Each row below holds a small network's activations on one record, seen along a few directions.
After each row come some of the record's fields: K, F, M, B, D.
Not every record has every field; a missing one is written absent.
The largest differences between rows may come from other fields.
In the rows, zero is written as 500.
Strong random noise was added to every row along 8 fixed directions; ignore it. To show where, here is one row again and again, with new noise each time:
[507 401 225 300 267 569 627 928 536 466 419 331 668 453 490 536 434 432
 874 739 288 434 510 481 397]
[336 514 504 455 351 456 491 505 543 556 505 415 522 496 564 396 433 550
 603 526 340 360 602 675 517]
[415 639 594 502 537 562 449 584 260 604 581 398 658 559 692 542 728 473
 494 603 573 477 465 558 519]
[280 672 752 506 488 455 527 601 397 687 697 345 749 452 803 425 572 631
 502 525 494 454 435 692 424]
[414 485 543 480 409 510 507 394 622 349 446 534 343 638 416 418 545 539
 508 581 422 462 613 692 562]
[628 483 322 529 478 699 470 585 442 420 437 509 356 693 418 535 765 379
 559 695 533 586 604 478 556]
[460 518 456 521 391 606 477 480 511 519 519 514 341 624 527 424 602 462
 550 503 434 418 621 610 576]
[530 499 403 500 514 493 474 559 524 446 505 395 547 476 459 490 473 510
 514 594 487 551 527 389 459]
[297 593 647 380 390 524 575 799 306 582 634 371 764 495 843 542 683 460
 569 634 472 320 413 662 472]
[314 394 405 292 337 349 481 688 410 341 414 366 703 411 612 584 461 363
 507 709 357 181 547 510 554]

[391 603 670 600 603 501 338 533 141 642 732 387 582 523 808 583 611 302
 290 436 569 445 392 421 635] | (K k3; F f1; M m2; B b2; D d1)
[322 604 649 536 482 462 482 424 419 710 569 550 562 478 684 486 594 537
 481 369 535 355 561 664 547] | (K k2; F absent; M absent; B absent; D d1)
[407 519 579 310 475 553 572 458 352 391 393 562 529 663 405 651 689 489
 656 496 544 354 428 620 594] | (K k3; F f1; M m1; B b2; D d1)
[741 444 364 439 529 703 567 839 376 482 510 343 641 596 391 626 749 443
 655 827 609 767 442 404 383] | (K k3; F f1; M m1; B b2; D d2)
[466 356 495 452 365 429 564 589 598 385 542 531 465 438 585 505 474 459
 402 476 463 330 557 452 460] | (K k2; F absent; M absent; B absent; D d2)
[469 371 395 586 460 368 389 447 441 576 601 361 401 433 637 459 440 369
 277 531 382 331 697 368 558] | (K k3; F f1; M m2; B b2; D d2)
[547 576 476 447 453 666 440 299 457 523 382 612 223 664 383 514 514 451
 635 253 521 373 512 498 651] | (K k1; F absent; M absent; B absent; D absent)
[467 514 522 421 380 701 576 566 406 502 387 729 395 656 495 532 725 391
 645 502 527 408 491 715 612] | (K k2; F absent; M absent; B absent; D d1)
[421 542 627 498 404 649 666 790 457 678 721 575 628 505 849 471 770 528
 472 517 518 372 465 665 455] | (K k4; F absent; M absent; B absent; D d2)
[574 422 513 427 398 600 648 560 701 202 596 638 203 604 354 469 286 461
 560 248 461 499 343 353 523] | (K k3; F f1; M m2; B b2; D d1)
[417 538 620 295 432 649 675 795 294 416 552 534 667 582 656 668 609 449
 723 547 497 363 277 580 502] | (K k4; F absent; M absent; B absent; D d1)
[545 542 553 684 657 423 445 296 635 478 539 564 434 455 466 411 546 624
 211 532 646 720 616 449 469] | (K k2; F absent; M absent; B absent; D d2)
[549 441 265 371 363 506 485 726 432 577 375 434 595 371 452 567 347 384
 705 458 359 386 474 355 462] | (K k2; F absent; M absent; B absent; D absent)
[474 602 593 510 514 586 604 597 460 346 514 701 390 486 614 551 616 264
 303 544 617 585 333 563 528] | (K k2; F absent; M absent; B absent; D d2)
[420 599 539 467 428 522 454 630 348 771 581 295 645 471 626 484 471 578
 789 499 378 456 452 583 404] | (K k3; F f2; M m2; B b1; D absent)
[694 411 350 643 449 663 461 663 573 598 746 402 280 559 539 400 495 408
 407 515 458 613 621 362 519] | (K k3; F f1; M m1; B b2; D d2)
[550 459 385 454 480 535 506 751 462 349 490 414 537 506 507 546 476 360
 569 677 490 568 438 366 514] | (K k3; F f2; M m1; B b1; D d1)
[460 338 325 651 387 408 408 594 507 727 699 331 482 360 752 381 509 444
 268 462 404 293 770 416 452] | (K k3; F f1; M m2; B b2; D d2)
[321 632 852 502 640 426 385  98 378 515 526 578 482 588 559 499 578 625
 263 363 635 422 461 636 634] | (K k1; F absent; M absent; B absent; D d2)
[475 506 502 483 531 488 351 497 301 540 510 272 665 530 533 535 518 535
 604 611 465 516 505 448 528] | (K k3; F f2; M m1; B b2; D d2)
[551 474 612 457 488 623 574 763 464 498 824 511 496 465 818 522 530 368
 385 311 620 331 340 302 464] | (K k1; F absent; M absent; B absent; D d1)
[266 493 554 287 275 457 600 623 556 512 492 444 579 440 540 495 314 504
 824 472 306 289 435 679 515] | (K k3; F f2; M m1; B b1; D d1)
[343 628 749 403 448 512 588 455 464 530 456 544 581 570 507 503 531 623
 625 514 469 530 427 770 458] | (K k2; F absent; M absent; B absent; D d2)
[447 524 443 500 420 524 411 250 460 554 362 582 305 610 385 430 498 494
 558 333 425 391 579 663 686] | (K k3; F f1; M m1; B b2; D absent)
[394 345 464 458 343 366 504 382 642 402 448 501 364 535 378 413 282 567
 577 441 332 355 606 615 560] | (K k3; F f1; M m2; B b2; D d1)
[569 444 176 490 393 600 412 513 383 715 500 493 505 428 532 525 463 443
 655 313 439 259 646 280 540] | (K k4; F absent; M absent; B absent; D d2)
[400 504 435 455 306 532 621 503 652 713 410 507 512 486 529 343 421 630
 779 498 345 503 587 801 472] | (K k1; F absent; M absent; B absent; D d2)
[529 424 593 667 494 444 540 454 788 440 653 506 267 472 480 352 379 596
 303 544 435 659 609 543 412] | (K k2; F absent; M absent; B absent; D d2)
[598 501 474 427 417 783 556 591 332 530 465 568 407 702 491 592 786 407
 728 536 517 446 493 535 544] | (K k4; F absent; M absent; B absent; D d2)
[486 474 422 507 404 480 500 460 526 546 457 505 419 537 413 458 455 534
 612 471 420 503 526 606 503] | (K k3; F f1; M m2; B b2; D absent)
[535 380 210 550 401 418 394 584 587 723 399 315 626 301 408 361 273 527
 664 635 335 553 757 537 422] | (K k2; F absent; M absent; B absent; D d1)
[472 490 536 423 564 435 570 545 486 298 349 564 540 480 429 606 543 428
 407 656 575 506 459 532 471] | (K k2; F absent; M absent; B absent; D d1)
[419 470 651 629 548 418 436 454 528 501 586 526 514 467 618 442 625 543
 167 625 568 552 603 627 513] | (K k2; F absent; M absent; B absent; D d2)
[431 397 508 415 448 326 472 337 611 232 429 537 345 469 402 460 295 414
 394 363 434 220 526 377 635] | (K k3; F f2; M m1; B b1; D d1)
[622 616 398 391 597 702 439 428 121 518 417 591 526 615 441 729 628 379
 692 243 689 323 354 202 633] | (K k4; F absent; M absent; B absent; D d1)
[120 432 847 337 412 226 473 411 438 217 581 491 613 497 742 507 441 482
 274 516 435  65 442 702 677] | (K k3; F f2; M m1; B b2; D d1)
[472 584 472 743 780 285 299 221 478 712 485 431 694 259 469 462 446 611
 197 492 677 696 635 381 439] | (K k2; F absent; M absent; B absent; D d1)
[376 495 443 628 362 458 409 412 492 820 607 398 434 465 631 375 452 498
 556 387 330 372 658 683 520] | (K k3; F f1; M m2; B b2; D absent)
[556 644 550 568 541 695 549 626 348 733 548 525 588 605 578 482 690 524
 709 497 546 620 431 574 441] | (K k4; F absent; M absent; B absent; D d1)
[602 522 334 643 534 560 460 505 494 726 435 476 584 472 482 427 611 593
 588 574 491 625 619 564 462] | (K k4; F absent; M absent; B absent; D absent)
[596 260 106 526 382 470 489 816 611 429 351 361 577 485 414 482 603 404
 495 953 364 652 740 501 399] | (K k3; F f1; M m2; B b1; D d2)
[572 581 440 464 606 461 439 522 367 510 384 406 703 488 451 621 429 487
 563 531 581 614 350 345 463] | (K k1; F absent; M absent; B absent; D absent)
[546 486 444 337 458 592 522 408 483 419 255 475 515 662 152 543 545 648
 937 686 420 672 483 621 473] | (K k3; F f2; M m1; B b2; D d2)

Here are new rows. What are their fields?
[390 750 777 538 626 482 482 452 306 709 692 491 672 397 739 515 519 601
 381 259 651 520 325 447 459] | (K k2; F absent; M absent; B absent; D d2)
[693 620 424 538 662 628 354 193 378 549 393 570 375 664 299 552 556 514
 553 360 678 646 486 415 626] | (K k1; F absent; M absent; B absent; D absent)
[586 464 471 608 510 441 423 434 618 599 646 518 480 452 537 386 441 592
 374 365 484 434 625 416 480] | (K k4; F absent; M absent; B absent; D absent)
[567 518 607 578 610 547 558 416 539 524 476 544 435 641 414 475 600 606
 530 573 583 711 473 604 455] | (K k1; F absent; M absent; B absent; D d1)
[326 470 721 314 505 353 581 488 521 286 463 502 614 467 558 567 385 541
 435 477 512 308 354 564 512] | (K k1; F absent; M absent; B absent; D d1)
[470 435 361 560 404 593 320 345 343 678 503 676 264 610 661 489 769 317
 326 380 534 194 727 505 726] | (K k1; F absent; M absent; B absent; D d2)
[384 459 514 281 481 330 497 595 426 262 566 474 602 349 617 638 302 328
 307 410 466 174 330 180 543] | (K k3; F f2; M m2; B b1; D d2)
[427 554 646 460 454 616 693 735 576 446 478 601 559 584 531 516 709 507
 610 682 513 719 412 809 396] | (K k2; F absent; M absent; B absent; D d1)
[445 400 559 490 520 402 411 543 365 438 416 440 650 596 579 614 774 478
 377 842 546 457 581 644 482] | (K k1; F absent; M absent; B absent; D absent)
[394 549 755 536 486 476 567 313 613 382 490 621 434 617 476 433 594 668
 382 500 584 568 539 769 552] | (K k2; F absent; M absent; B absent; D d2)
[403 424 496 238 378 448 637 552 594 330 434 551 569 422 442 581 262 514
 694 278 359 186 401 408 551] | (K k4; F absent; M absent; B absent; D d1)
[329 510 610 433 490 349 483 516 461 624 576 390 797 283 658 468 340 646
 475 422 420 322 469 502 440] | (K k4; F absent; M absent; B absent; D d2)
[643 467 309 623 680 478 410 589 539 626 529 340 640 355 447 481 363 566
 482 625 540 756 519 255 331] | (K k1; F absent; M absent; B absent; D d1)
[433 511 535 507 404 414 690 752 700 599 760 404 556 275 690 391 258 604
 492 362 424 463 378 479 325] | (K k3; F f1; M m1; B b2; D absent)
[364 609 475 505 236 519 706 716 704 839 607 426 605 262 655 277 116 625
 892 341 254 569 433 731 297] | (K k2; F absent; M absent; B absent; D d2)
[752 304 414 608 634 599 563 578 615  89 397 668 268 659 326 593 865 348
 215 844 747 743 585 400 508] | (K k2; F absent; M absent; B absent; D d1)
[283 622 743 421 549 339 413 427 155 459 513 363 790 480 678 605 464 389
 418 565 517 397 272 561 593] | (K k3; F f1; M m2; B b2; D d2)
[476 615 575 487 406 611 758 725 595 576 542 588 609 439 605 459 543 538
 663 539 556 672 339 689 329] | (K k2; F absent; M absent; B absent; D d2)
[557 382 340 637 386 676 548 741 567 664 620 597 320 610 735 410 785 378
 433 621 483 424 696 624 518] | (K k1; F absent; M absent; B absent; D d1)
[514 612 418 414 559 527 414 340 355 529 295 549 534 499 386 642 518 369
 567 411 603 440 418 405 622] | (K k1; F absent; M absent; B absent; D absent)
[465 525 587 564 623 337 452 235 662 474 450 528 508 447 392 431 340 694
 362 464 534 595 487 552 478] | (K k1; F absent; M absent; B absent; D absent)
